Each row below holds a small network's activations on one input, seen along a few directions.
In each table, some parts of the input vary, and every possible input appears once, in random order.
A made-up example of a description, with smaller parts first: one of 6 places along a line, together with either a single point or one of 9 places around a ring or (one of 2 separate values, together with one of 8 places around a ring).
Shared parts are said once, and a part with two or three values counts as separate values.
In the rows, 128 means zero.

Other details of the inputs shift rows strongly along two fixed directions, in all tables alike. That doesn't count.

Table:
x1: [139 100 114 147 121 126 165 150  83 152 145 162]
x2: [117 142 101 153 111  93 170 179 139 164 117 154]
x3: [116 148  99  89 119 144  79 141 168 135 124 102]
x4: [131 152 120 128 149 130 100 117 148 139  90 141]
x5: [117 132 121 128 148 112 133 119 130 126 122 115]
x6: [159 102 156 120 142 123 139 101 116 104 170 123]
x7: [106 121 137 156 104 120 159 144  77 136 149 155]
x8: [119 126 133 146 112 106 177 170 101 158 117 141]
x9: [151 114 137 109 157 154  96  65  94  75 147  76]
x10: [134 181 132 127 130 119 116 148 228 136  86 151]
x11: [115 147 124 152 124 145 106 111 170 121 108 121]
x12: [144 136 137 128 121 143 126 128 105 115 119 110]
x13: [ 98 180 106 158 137 121  90 148 206 130  83 149]
x14: [126 199 105 131 129 117  95 155 184 133  68 138]
x15: [138 104 156 107 160 134 111  46  82  97 149  66]
x16: [119 101 105  95 124 138 100 135 137 148 129 131]
x17: [102  81 113 102  97 105 169 165  80 162 172 124]
x18: [133 149  97 153 100 113 160 192 124 148 120 161]
x19: [123 151 118 131 137 126 121 111 172 133  95 103]
x20: [151 104 152 119 160 162 101  64 101 108 126  97]
x21: [139 162 113 129 124 145 109 123 162 116  96 111]
x22: [129 161 103 137 138 140 111 132 186 146  74 150]
x23: [153 101 179 104 144 124 138  83  82  97 172 116]
x24: [123 111 114 145 122 119 176 171  81 154 134 182]
x25: [144 116 168 129 119 117 173 155 100 132 152 154]
x26: [102 108 121 107 124 148  68 100 156 115 146  91]
x27: [126  66 143  89  88 106 172 163  85 132 185 151]
x28: [145 126 157 108 164 129 106  86 146  91 146 112]
x29: [108 114 140 169  93 125 174 175  81 146 140 161]
x30: [133 102 139 143 145 154  99  64 117  90 159  90]
Description of these inputs: one of 5 separate values, together with either a single point or one of 5 places around a ring.
List by row number the other rows that have the choice among 5 separate values in common with x4.
> x1, x16, x20, x22, x24
Which other rows does x4 become when the choice among 5 separate values takes its other values? List them by row number.
> x7, x14, x15, x23
Which other rows does x28 become when the place on the ring of 5 takes its other values? List them by row number.
> x6, x10, x23, x25

Table:
x31: [142 114 126 108 143 145 111  88 101 102 141  81]
x32: [128 137 124 134 123 111 170 151 102 142 121 151]
x33: [134 126 139 137 109 113 166 160 116 134 144 142]
x34: [133 128 132 119 113 114 165 157 108 134 135 153]
x35: [125 166 120 128 141 139  86 124 212 121  85 142]
x36: [129 114 136 114 136 128 116 102 136 114 146  91]
x37: [122 108 121 118 113 114 146 162 110 158 139 153]
x38: [138 105 150 132 159 153 111  75 101 101 139 106]
x39: [120 134 114 127 111 119 152 168 100 146 124 139]
x40: [106 116 121 133 112 122 146 167 123 152 139 160]
x41: [130 168 117 132 144 138  84 130 215 122  89 140]
x42: [120 113 113 120 108 111 151 164 122 160 131 160]
x43: [123 117 128 152 124 127 163 146 102 138 127 161]
x44: [135 118 146 140 143 136 115  79 113 100 134 107]
x45: [120 105 130 114 138 144 107  95 134 115 142 114]
x46: [119 116 110 145 112 136 147 158 104 140 135 147]
x47: [111 122 125 129 103 106 161 163 127 148 137 140]
x48: [138 128 129 123 117 112 163 162 109 133 141 151]
x49: [113 191  89 124 128 120  94 155 209 144  60 131]
x50: [144 118 128 126 116 121 157 159 111 144 141 162]
x51: [130 117 134 121 130 142 117  90 115 109 134  82]
x52: [140 119 143 143 147 136 113  83 114 100 139 105]
x53: [118 127 110 121 112 101 156 179 127 149 132 151]
x54: [126 119 115 129 111 128 146 160  95 155 128 146]
x55: [143  95 130 100 146 138 101  86 121 116 149  98]
x56: [126 116 110 129 107 128 151 155  98 153 126 148]
x57: [122 107 140 115 133 138 103  79 124 104 156  98]
x58: [133 129 128 139 126 120 158 153 101 156 123 160]
x59: [150 107 142 116 156 146 118  68 101 112 134 104]
x60: [111 173 105 139 127 134  78 122 197 125  83 118]
x61: [129 117 125 155 127 127 162 150 102 138 133 159]
x62: [145 121 149 113 159 138 119  77  96 103 137  93]
x63: [130 120 138 121 133 143 112  96 112 111 136  81]
x64: [123 122 140 158 118 115 157 146  90 134 138 151]
x65: [103 185 110 127 127 108  92 161 231 150  76 130]
x66: [135 176 114 116 139 128  85 132 217 137  74 144]
x67: [132 127 134 151 121 112 171 147 104 138 134 136]
x68: [110 125 118 141 104 111 149 164 126 145 150 153]
x69: [132 107 140  94 147 131 104  92 116 107 145  90]
x70: [127 129 141 149 119 113 168 149  99 141 131 138]
x71: [115 193 120 142 126 118  86 156 225 135  78 153]
x72: [141 120 160 116 138 136 118  95 124 104 144  96]
x73: [113 115 112 142 108 135 150 156 103 142 129 151]
x74: [145 127 149 102 146 135 112  98 122 103 137 105]
x75: [111 123 114 145 109 133 146 168 107 148 127 154]
x76: [125 124 139 142 104 119 155 150 114 128 144 158]
x77: [117 126 114 151 102 124 148 158 103 138 141 142]
x78: [137 172 122 114 145 131  78 128 207 135  81 137]
x79: [153 116 135 123 157 142 117  82 111 117 133 109]
x80: [117 116 119 114 111 106 157 161 112 143 136 144]
x81: [130 125 136 145 108 118 153 155 114 128 150 156]
x82: [120 112 143 118 134 137 101  90 123 109 157 101]
x83: [125 105 127 117 142 143 105 100 135 114 148 111]
x84: [143 116 157 114 137 138 120  83 125  98 143  93]
x85: [113 127 122 148 103 126 143 156  99 139 139 141]
x86: [120 179 104 134 132 129  88 133 205 131  80 104]
x87: [142 113 153 127 148 136 127  71 107 101 137  87]
x88: [130 167  95 122 140 138  76 126 196 138  78 118]
x89: [142 102 156 116 148 156 107  83 112  96 151 110]
x90: [150 119 141 116 159 138 123  76 100 100 140  92]
Describe the family of inputs behind these rows.
> one of 3 separate values, together with one of 4 places along a line, together with one of 5 places around a ring
The inputs of x36 and x83 match in every part but the place on the ring of 5. If x67 is changed in the same way as x36 into x83, which row does it become?
> x61
Which other rows does x41 become when the choice among 3 separate values takes its other values? List them by row number.
> x35, x89
Which other rows does x34 become when the choice among 3 separate values takes its other values? List them by row number.
> x48, x74

Table:
x91: [144 177 138 116 129 125 101 121 196 101  89 111]
x92: [111 138 130 120 140 122  78 123 204 115 127 115]
x93: [137 119 151 148 109 130 189 149  40 119 157 142]
x94: [145 118 124 131 133 158 102  79  85  94 138  76]
x95: [ 90 157  81 139  94  90 163 217 155 203  91 172]
x96: [153  82 129 116 158 173 105  63  77  93 144  99]
x97: [163  83 159 121 119 124 189 140  59 136 186 163]
x98: [106 156 103 158 139 147  79 108 188 119  97 117]
x99: [119 151 144 157 143 136  97  87 158 107 112 127]
x100: [130  88 162 150 103 114 186 142  81 126 186 152]
x101: [ 99 160  90 136  72 110 148 227 146 174  96 164]
x102: [121 147  98  98 139 151  72 119 190 139  93 126]
x103: [124  83 136 103 118 100 192 145  61 141 179 134]
x104: [117 149 103 117  97  90 154 222 164 177 109 215]
x105: [ 93  83 122 145  84 124 165 172  82 153 166 150]
x106: [147 106 162 128 173 139 127  55  78 100 137  80]
x107: [165  99 167 121 171 164 112  60  80  95 152 108]
x108: [126 153  97 143 152 125  99 106 154 140  86 103]
x109: [137 166 132 117 159 113 113 109 202 127  89 109]
x110: [134 146 131  93 130 125  88 118 161 101 125  96]
The inputs of x97 and x100 match in every part but one. If x107 is changed in the same way as x97 into x100, which row does it become?
> x99
Describe the family of inputs behind these rows.
> one of 4 separate values, together with one of 5 places around a ring
Which other rows does x98 become when the choice among 4 separate values takes its other values? List them by row number.
> x94, x96, x108
